A small network was shown many inputs. Here are its activations along a few directions, one row for each input.
Each table varies a few parts of the input and shows all the possible inputs, shuffled.
A made-up example of a description, with smaller parts first: one of 5 places around a ring, together with either a single point or one of 9 places around a ring or (one of 2 separate values, together with one of 6 places along a line).
Shared parts are said once, and a part with two or three values counts as separate values.
In the rows, zero is written as 128.

Table:
R1: [110 112 133  96 117 120 135 150 122 126 152 154 125]
R2: [115 175 131 150 125 138 112  97 125 129 155 114 136]
R3: [177  63 109 100 151 138 186 150 157 155  29 106 116]
R4: [139 135 132 174 124 113  83 137 111 105 129 112 148]
R5: [ 96 122 137  88 117 133 153 134 129 134 152 155 122]
R6: [126 164 129 157 128 126  98 114 118 122 156 113 139]
R7: [123  84 129 114 111 106 116 173 114 110 125 150 138]
R8: [129 150 133 165 126 121  86 119 120 116 142 116 140]
R9: [115 184 129 144 131 140 128  81 127 138 162 126 119]
R10: [113  98 134 103 115 114 120 156 123 120 138 154 127]
R11: [ 95 129 137  81 125 136 170 117 131 143 160 167 106]
R12: [196 120 102 164 165 150 147 109 158 138  36  69 121]
What do these inputs look like to the network?
> one of 2 separate values, together with either a single point or one of 5 places along a line
Changing only the choice among 2 separate values turns R9 into R11. The same change can be made to R12. Which row results?
> R3

Table:
R13: [125 164 142 171  88 140  60 124 122 102 128  88 185]
R14: [ 79 136 137  47 104 113 139 153  92 136 205 171 136]
R15: [100 118 116  84 110 104 145 147 110 106 203 220  87]
R16: [ 82 133 144  30 131 194 218  95 176 191 104 159  88]
R17: [163 147 135 204 149 130 152  69 109 137  66 121  95]
R18: [164 154  98 164 133 151 116 110 143 147  61  50 175]
R19: [197 153  81 155 164 135 110 133 157 122  84  53 127]
R20: [157  68 136 131 144 120 203 121 123 128  55 169 103]
R21: [ 95 185 142 103 133 181 181  29 170 185 133 102  97]
R22: [111  74 138 111 127  78 109 147 136  96 137 205  99]
R23: [183  63  97  91 154 130 150 183 159 146  78  99 126]
R24: [ 95 204 148 154 106 133 104 130 124 130 194  87 185]
R25: [145  70 107 100 121 141 155 164 141 173  46  85 168]
R26: [123 141 151 206 143 126  58 116 114  81 138 127 143]
R27: [197  57 116 101 162 122 171 161 140 134  82 137  95]
R28: [123 150 138 191 145 101  65  91 124 107 153 159 104]
R29: [114 183 123 161 125 122  96  83  96 132 224 174  88]
R30: [ 67 130 143  82  88 115 146 200 116 133 173 118 173]
R31: [ 93 203 134 129 126 130 110  87  98 127 233 127 148]
R32: [108  56 154 123 117 103  90 171 111  89 118 165 132]
R33: [204 147 101 169 174 125 129 114 137 119  89  88  91]
R34: [ 91  81 135 106  69 119 111 190 118  95 112 113 171]
Changing only one part turns R26 into R32. The same change can be made to R21. Which row results?
> R16
What do these inputs look like to the network?
> one of 2 separate values, together with either a single point or one of 4 places along a line or one of 6 places around a ring
Change only the place on the line of 4 in R25. List by row number the other rows that result.
> R20, R23, R27
Change only the place on the ring of 6 in R14. List by row number the other rows that result.
> R15, R22, R30, R32, R34
Change only the place on the line of 4 in R18. List by row number the other rows that result.
> R17, R19, R33

Table:
R35: [156 110 115 154 135 131  96 121 145 114  85 127 117]
R36: [109  76 128  78 122  96  96 184 110 108 162 186 115]
R37: [ 91  75 140  69 125 132 205 161 150 140 110 187 110]
R38: [126  49 130  53 117  95 153 230 124 111 126 170 122]
R39: [139 105 116 119 137 151 159 127 136 131  79  86 145]
R40: [145 150 121 206 137  98  71 121 108 111 129 111 163]
R41: [123 178 124 161 114 151  82 130 133 109 140  76 175]
R42: [161 130 121 186 134 125  93 111 129  95 125 138 108]
R43: [152 157 133 133 158 137 147  80 132 139 168 147  83]
R44: [ 44 169 164  93  70 144 128 113 122 146 189 140 154]
R45: [165  86 131 136 131 121 117 151 133 131  58  68 168]
R46: [144 138 116 108 159 143 154  89 149 163 130 143  91]
R47: [122 187 123 152 134 118 121  89 126 123 154 119 116]
R48: [140 163 112 182 127 121  87 108 122  96 137 119 146]
R49: [113  99 139 113 113  90  89 165  81  93 194 196 107]
R50: [128 165 133 185 125 127  65 142 119 125 133  68 194]
R51: [104 202 132 133 117 148 114 111 139 139 157  79 144]
R52: [180  90 115 127 125 140 144 156 139 124  44 108 128]
R53: [159 100 112 119 120 147 131 140 145 118  65  83 156]
R54: [160 114  97  92 152 149 205 123 146 178  92 130 105]
R55: [136 133 117 129 146 125 134 101 149 143 107 129  89]
R56: [ 81 104 148  85 126 130 152 117 135 133 141 198 102]
R57: [144 124 101  82 144 158 187 109 151 174 112 106 130]
R58: [ 88 125 166 110 119 124 144 101 107 113 173 200  94]
R59: [166 117 134 209 141 101  78 123 115 109 117 127 122]
R60: [144 137 133 181 151 129 121  99 118 105 139 137  98]
R61: [123 171 125 176 143 127 114  96 112 107 149 119 134]
R62: [138 117 124 151 153 136 125 108 135 125 100 127 105]
R63: [ 74  86 143  62 113 142 186 143 152 144 128 160 138]
R64: [ 89 128 130 119  88  85  84 157  76 105 207 179 146]
R65: [144 153 130 157 144 119 129  91 131 121 145 136  82]
R66: [105  57 128  51 105 106 138 211 130 115 148 144 152]
R67: [162  96 131 174 144 105  81 133 132 127  76 114 130]
R68: [188  77 137 144 134 112 129 167 128 138  36  93 140]
R69: [ 66 157 160 106  98 120 134  94 101 124 184 182 129]
R70: [158  95 116 129 143 144 175 142 130 137  59 110 118]
R71: [131 192 128 128 147 137 138  78 126 143 176 129 116]
R72: [113 207 136 110 128 166 129 101 140 162 180  89 143]
R73: [137 121 107 100 130 142 168 120 151 151  88  91 128]
R74: [106 187 136 156 127 157 106 118 123 121 152  77 162]
R75: [154 111 105 109 138 133 184 135 145 156  68 115 101]
R76: [ 67 138 139 109  62 113  84 180  99 128 215 133 171]
What do these inputs look like to the network?
> one of 6 places along a line, together with either one of 2 separate values or one of 5 places along a line
Changing only the place on the line of 6 turns R54 into R57. The same change can be made to R68. Which row results?
> R45
A walk changes only the place on the line of 6. It starts at R74 and steps to R61. List the rest of the walk in order.
> R60, R62, R39, R70
Change only the choice among 2 separate values in R36. List by row number the other rows that result.
> R56
List by row number the other rows that have the place on the line of 6 in common with R64.
> R40, R47, R48, R61, R69, R71
